A small network was trained on invented records. Each row is its activation on one of them, seen along a few directions.
After each row come some of the record's fields: S, L, G, Y, T.
A field that a record lacks is left out.
Other fields move the rows too, some of them a lot.
Strong random noise was added to every row along 20 fixed directions; ignore it. To show where, here is one row again and again, with new noise each time:
[-439  502  225 -293   87 -221 -192 -162 -235  -49  128  209  -49  239
   44 -247  -59  -14  112 -245  378  244   -8  -98  -46 -219  259 -306
  117  157   35 -124 -110   60]
[  59  624   51 -355 -293  399    4  279  178  211   36 -105 -383 -228
 -286 -318  505   44  136    5  199  183 -283  602 -229 -157 -381 -905
  305   55  195  490  270  -93]
[-148  208   50   36   75  440   76  -42   95  124 -333  263  100    5
  116  -55  -86 -254  -92   -9 -309 -398  120   75 -328 -365  -36 -209
  262  348  -10  101   91 -298]
[ 262 -332   98   13   92  -92  141   96 -448 -114    4 -186  455 -334
 -794  310  148  344  499    8   27   11 -253  199 -421 -139 -232 -258
 -590 -101  229  -52  104  121]
[ 191  144 -134 -460  -24  157  177    9  274  177  368 -739  398  482
 -164 -313  405 -323   90   51  379  423  -33  129 -190  -23 -243  -58
 -305 -758  213  313  183 -325]
[ -30   77   41   71   39   83 -459 -200 -527  344  -91 -157  208  151
  141  217 -387 -293  343   47  193   38 -289  129  126   -7  123   14
 -632   44 -194  -77 -289  172]
[  -5 -345  161  584  -90 -418   98 -192 -363 -336  -25  350 -148   43
  132 -191 -668  -61 -637 -344 -143 -322  302 -760  160 -267  472  660
  367 -239  623  -65  -17  -16]
[-131  311  -15  238  -18   33  292  297  284 -143 -149 -307   79  490
 -265  307 -468  -61 -185  -90  113  -49  -65  -32  -65  -59   42  168
  280 -298  271  548 -184 -170]
[-349 -272 -147  -35 -129   46  434 -289  339 -215 -198 -369 -169  -64
  659  374 -108    3 -295  397   19 -484  237   38  -32 -153 -342 -465
   50  164 -659 -407  107 -196]
[ 120  -29 -183   62   52  -96   10 -183 -393  331  -25  178  -14 -297
   51 -206   28   49   26   78 -142 -347  385   16  217 -265  -73 -128
 -275   35 -107   22  252 -345]
[-151 -133   77  439  224  -92  119  120 -560  -51  194   62 -484  143
 -476 -114   39  425 -114 -550  -27  222  395 -252 -319  -57  -42  -18
 -369 -233 -104   30  -33   85]
[-301 -278 -319 -651  142 -525  374 -790 -112 -274  348 -424  538 -107
 -194  363 -654  -76   60  439  158 -223  228 -497  402 -324  305 -272
 -122   72 -215 -329   16 -589]
[  -3  704 -251 -111 -365 -333   49  113 -104  244  180 -467 -645 -205
  153 -204 -175  191 -239 -139  238   95  530  270  474  -69 -175  -52
 -232  -15 -321  280 -176 -305]
[ 582 -251 -414 -110   54    5   11  -85 -553  156  308 -248  364  -75
 -693  564  -73  250  -44  250 -260  -73 -107  154 -109 -326 -268 -365
 -286 -320  -24    2  516 -186]
[-124 -388 -147  502  397  157  373   61  -56  198  -53  640  -52  265
 -488  -93   90  605   34 -195 -112  136  755   37  103  225  270   -4
 -297  194 -283  134 -192 -111]
[ 221  303  -21  363 -135   14 -298   33  205   36   96  274 -418  -30
  -95 -417   25  -12 -306  187  262  195  306  515  472 -355  302 -444
  404  148  237 -276 -304  206]
[ 303  -99 -118   28 -318 -116  377   99  137    9  -17  -92  394 -453
  -60  235   38  -70  -99  306 -215 -427  -58  270  -26 -178 -246  -60
  -54 -274  178   75  128 -338]
[  77 -155  -99    0  463  192 -107 -153  425 -244   65 -445  207 -256
 -175 -214  449 -848  166  384  124  167 -309   52 -341 -247 -452  131
 -160  -65    5 -427 -115 -177]
[ -70  600  -40 -226  348 -377    0 -190 -227 -167 -489 -331 -271   33
 -362  453 -550  318  538 -571  261 -509 -340  -31  -82 -368 -241  -37
  -24  435  -57  383   21   96]
[-404  112  333  407 -311  -97   95  314 -142  -13 -407 -246   77 -251
  189  288 -148 -227 -112  -27  103  142 -246  111 -429    1 -463  327
 -496  204   41  -49 -317  141]
[ -33 -272  -66   77 -181 -101  234 -225  -28 -307   89 -286 -284   30
   27  369 -276 -140 -220 -231   62 -150 -782 -462 -143  190 -236  100
  250 -533  344  229  217  186]
[ 181 -159   22   56  108  311 -396    7 -382  474 -537 -395 -308  390
  525  108  234  137  482  -98  565   42 -398  342  -41  287 -614  -74
 -713   83 -481  325  378  442]

[  92 -172   72 -330  -30 -301 -170 -301 -234  -64  271  -69  167  504
  -56  190   40  235 -397  -85  366  559  134    8 -119 -384   33 -211
  -66  135 -169 -612  246  302] -> {S: s1, L: l2, G: g2, Y: y3, T: t2}
[ -84  -58  237  341  472   95 -350  229 -597   25  -46  681   48  -52
  260 -544  503  -74  189 -126 -242 -284  193 -289 -310  -94   91  120
    0 -213   15 -185  366  -36] -> {S: s2, L: l2, G: g2, Y: y5, T: t2}
[-269  427 -117   57   83   51  234  370  -32 -232  369  119 -200 -231
 -213 -116  352  325  257  -97 -238  -23  155   41 -216  289   73 -364
   43 -388  -95   10 -202  -86] -> {S: s2, L: l1, G: g1, Y: y2, T: t2}
[ -95  133  -73  -19 -136  -89  240  144  480 -252 -183 -225 -791 -498
  581 -526  221  226  130  -43   39 -543  219  -76  467  321 -100   23
  460  -49  -88  226   90  -85] -> {S: s2, L: l2, G: g2, Y: y4, T: t1}
[-407  383   75   45 -244  305  322  129  301   93  -64  -68   25 -259
   11 -130  -12 -103  128  121 -187 -230  194  206  -81   -2   93 -431
  -25   42   41  123 -378 -258] -> {S: s2, L: l2, G: g2, Y: y3, T: t2}
[  75  501 -622  171  259  -35   85  104  238 -340  -30  109 -723 -422
   59   75  110  312 -120 -337 -487 -214  -54 -274  100  490 -325  608
  476  222  -97   31   52  102] -> {S: s2, L: l2, G: g1, Y: y3, T: t1}
[ 230 -433  384  173  -24 -114 -268  356 -436   70   13  554 -101  216
  350  536  -56   -5 -203 -209  -46  -46 -263   68 -260  167  -27  373
 -159 -151 -888  128   60   94] -> {S: s2, L: l2, G: g2, Y: y3, T: t1}
[-223  573  140  144   66 -462   12  101 -341 -419  251  186  -42 -122
  282  197 -129  223  267 -281 -266 -885   22  -90 -120 -218  382 -325
  150 -567 -119 -452 -303  111] -> {S: s2, L: l1, G: g1, Y: y5, T: t2}
[-565 -153  143  400   86  384  384  244  336  -55 -428  -61   16   66
 -432  408 -169  -71 -293   31 -201  174   38   14 -459 -134 -309  -50
   41  545 -150   83 -211 -122] -> {S: s1, L: l2, G: g2, Y: y3}
[ 558 -176  -46  135 -341 -167  389   10   65  269  -83   17 -102  167
  -16 -107 -185  375 -304 -497 -175 -310  580   95  140  -97   66  382
 -154 -354  176  453   49 -169] -> {S: s2, L: l1, G: g2, Y: y4, T: t1}
[ 310 -542   70 -303 -336 -144  319  287  -64 -357  238 -225   27 -397
 -433  385  -16  403  -30   39  137  383 -226  -38 -116  558 -127  303
 -191  126 -114  322   53  -54] -> {S: s2, L: l1, G: g1, Y: y3, T: t1}
[-144  131 -241  142 -296  278  262  512  372   -5 -152 -469  207 -342
  183   13  -59 -142  -89  556  -93  195  155  106  210  581 -246  483
 -160   72   29  374 -212 -376] -> {S: s2, L: l2, G: g2, Y: y2}
[-157  411 -279  125  170 -156  244  -52 -150  408   35  127   11  332
 -343  231 -140   77  125 -243 -197 -478 -194 -152  147 -146  -27 -247
   52 -598  249  626  228 -258] -> {S: s1, L: l2, G: g1, Y: y4, T: t2}
[-210  -95 -324  -26 -233  764  424  175  132 -153 -238 -603  167 -154
  187  327 -369  276  -36  562 -517 -510  423  -97    2  373   87 -286
   62  342  -57  143   80 -344] -> {S: s1, L: l1, G: g2, Y: y5, T: t2}
[ 362 -588 -521  281  243  -21  180 -209  189  -98   82 -491 -396   95
 -204 -199   91  352 -120   52  129  273  373 -174  456  300 -200  347
 -187 -274  -47  -27  147  127] -> {S: s2, L: l2, G: g2, Y: y2, T: t1}
[ 191  -55  266  396 -399  150  116 -296  253  602 -501  -59   79  490
  -46   96 -349 -224 -378 -460  120  -28   62  537 -131 -693  -77 -114
 -315   84  296   51 -316  265] -> {S: s1, L: l1, G: g2, Y: y2, T: t2}
[ -28  165 -166 -137 -453  119  355  448  617 -344  259 -542  -67 -168
  413  183 -288  -79 -389  556 -161 -212  464  242  356  223  192   -7
  412 -296 -601  100 -368 -550] -> {S: s2, L: l2, G: g2, Y: y3, T: t1}
[ 147 -471  245   16  201  253 -256  166 -134 -138  291  399 -120  117
  564 -228  773 -190  421 -152   48 -173 -666 -163 -263  624   16   37
   17 -779 -282   -6  222  294] -> {S: s1, L: l1, G: g1, Y: y3, T: t1}
[ -55  406  416 -148 -373 -163 -191  189   25  414  -13  379  227  228
  144   12  195 -301  -72 -260  308  396 -453  453 -175  -80  -58   32
 -144  -46   -5  163 -184  171] -> {S: s2, L: l2, G: g1, Y: y3, T: t1}
[ -49  422 -327 -239 -271 -255  301  -18  129  222  372 -290   40  132
 -532  397   62  577  -85 -173  141  734  231  474    6  133 -165 -251
 -525   74 -186 -161 -374  164] -> {S: s2, L: l1, G: g2, Y: y2, T: t2}
[-252  828   -3 -577  -54  -88  107  -60  303 -233  305 -394  279  142
  -69   15 -273 -294  112 -387  -96   23 -108 -162 -227  -16  260  300
  131  -92   86   35 -485 -235] -> {S: s2, L: l2, G: g1, Y: y3, T: t1}
[-170  139    5   -4  -75  431  514  -24  541   36   22  -62 -256  212
   30 -126  436  113  -77 -455 -312 -185  154  120 -558   19 -199 -349
  101 -267  -49    4  -32   25] -> {S: s2, L: l2, G: g2, Y: y3, T: t1}
[ 155  196 -106 -362   53 -276 -303 -385  143   64  386 -258 -560 -316
    2 -315  356 -289  291    5  424  -24 -501  180  428 -123 -166 -547
   72 -306  -97 -147   56  114] -> {S: s2, L: l2, G: g2, Y: y5}
[-183  242 -162  -44 -169 -147 -254 -247 -177  -11   79 -131  465   81
  181    9 -234 -257 -150  579  131   10 -274 -124  354 -333  135 -383
  345 -206  627 -414  237   94] -> {S: s2, L: l1, G: g2, Y: y2}
[ 349 -423  151  136   13 -407 -213   35  -99 -369  -34   47   31    5
  122   53 -269   66  178   89  472  -67 -349 -260  474  447  376  577
   82  -89  359  123 -107  320] -> {S: s2, L: l1, G: g1, Y: y5, T: t2}
[ -21  279 -205  233 -333 -265   95  169 -297  -26  194 -130  436 -295
 -136  576  -48   10 -195   74 -315  177 -405   94 -262   56 -328  226
 -394 -286  312 -375 -146  214] -> {S: s1, L: l1, G: g1, Y: y2, T: t2}
[  50 -144   24  566  -26  481 -107  252  224 -194 -205  280 -272 -116
  -37  -93 -145  198  -41  552 -189 -189  315  285  225   -6  398 -583
  535  234  210 -133 -217  212] -> {S: s2, L: l1, G: g2, Y: y4, T: t1}
[-450  398  179  -13  338 -249  -72 -110 -276  330    6  104  212  650
  -79  253   -8 -237  107 -226   95  -53 -101  -54 -394 -542 -136 -398
 -209 -327 -220    4   99 -107] -> {S: s2, L: l1, G: g2, Y: y1, T: t1}

Here are new rows. What are their fields?
[-631 -147  443  127 -185   72  397  -44  519 -253 -492  244 -375  328
  725   63 -333 -295 -400 -188   68 -381 -230 -477 -238   96   28  119
  744   94   86  426   39  -83] -> {S: s2, L: l1, G: g2, Y: y4, T: t1}
[ 242  -70    2  180  450   86 -192   85  -87 -202   38 -248  415  443
 -152 -166  281   69  299  -20  104  -27  177   71 -240 -196   92   53
 -204 -394  165 -435    7  253] -> {S: s2, L: l1, G: g1, Y: y5}
[ 278   -4 -161  122  -67 -591  239  -30 -153  -10  380  367   89 -566
 -439   63  222  313  292 -156  -40  -28  -78  187  214  221   55   99
 -448 -378  162  -92 -300   48] -> {S: s2, L: l1, G: g1, Y: y2, T: t2}
[-135  365   23  445   59  169   85  117  404  230 -378 -262  -36  211
 -134   49 -325 -376 -175 -162 -118  -72  282  262  -62 -343  -76  313
 -192  226  -85   74 -562 -134] -> {S: s2, L: l2, G: g2, Y: y3, T: t1}
[ 141 -151 -130 -256 -535  569  119 -239  119  326  209   74   68 -370
  280  185 -313 -338 -394  -90 -664 -134   82  179  -19  233  232  154
 -204  326 -485  -80 -415 -283] -> {S: s1, L: l2, G: g1, Y: y5}
[ -25  793 -248 -280  187  -43 -185  253  -11 -241  517   53 -400 -264
  -60 -104  211    6  -35 -235 -311   40  127   14  -87  132   29   77
  286  -69 -424 -116 -187 -221] -> {S: s2, L: l2, G: g2, Y: y5}
[-161  402 -201 -280   71  262 -121 -329   43  222  256  120  131  143
  -95 -413  285 -204  -42 -259  -39  400    1   13 -122  -46   80  -52
  -93  170  199 -315  -79   29] -> {S: s2, L: l1, G: g1, Y: y3, T: t2}
[-403  389 -136 -403  120 -155  -74 -174 -182 -591  329 -559 -131 -602
   57  -56 -146 -163  -27  -69 -233  133  231 -453 -308  -61  -71  287
 -158  409 -287 -742 -299 -150] -> {S: s2, L: l2, G: g2, Y: y3, T: t2}
[ 239 -164   94 -107  -75   95  231  -55  -13  237 -216  -63 -240  465
 -411   68 -155  737  212 -397  232  -42  228  332   66 -135  107 -564
  -20  -10  -10  507  155  209] -> {S: s2, L: l1, G: g2, Y: y4, T: t1}
[ 594 -147  -11  274  395  237 -226  529  148   99 -301 -318  649  278
 -415  331  174 -266  241  579  100  -86   -6  515 -207 -270 -271  159
 -247  -58   -3  193  104 -158] -> {S: s2, L: l1, G: g1, Y: y5, T: t2}
[-129 -267   17  224  -98  376   63 -567   99  214  -56  376 -435 -208
 -284 -567  -43 -274 -499  -57 -349  -71  163 -337    2 -543  153 -485
  567  312  753 -120  266  -13] -> {S: s2, L: l2, G: g2, Y: y4, T: t1}
[  73  131   38   95 -167   32    6  190  139  -60 -130    9 -452  -76
  -83   62 -340  298  -29 -202   74   10   33  120  327  251  250  154
  203  303  -53  330 -306  142] -> {S: s1, L: l2, G: g2, Y: y4, T: t2}
[  24   16  176 -147  368  366   88  221 -114  -49 -239  133  -71  355
 -328  -44  150  536  638 -517 -106 -282  -67  -25 -418  157  101 -251
  103  -73   12  535  228  126] -> {S: s2, L: l1, G: g2, Y: y4, T: t1}
[-349   42  418  117   63  165 -317  371 -426   37  115 -319  220  469
  349 -597   36 -120  304   55  433  304  480 -138   70  227  483  153
 -538 -338  -93   58 -292  -61] -> {S: s1, L: l2, G: g1, Y: y3}
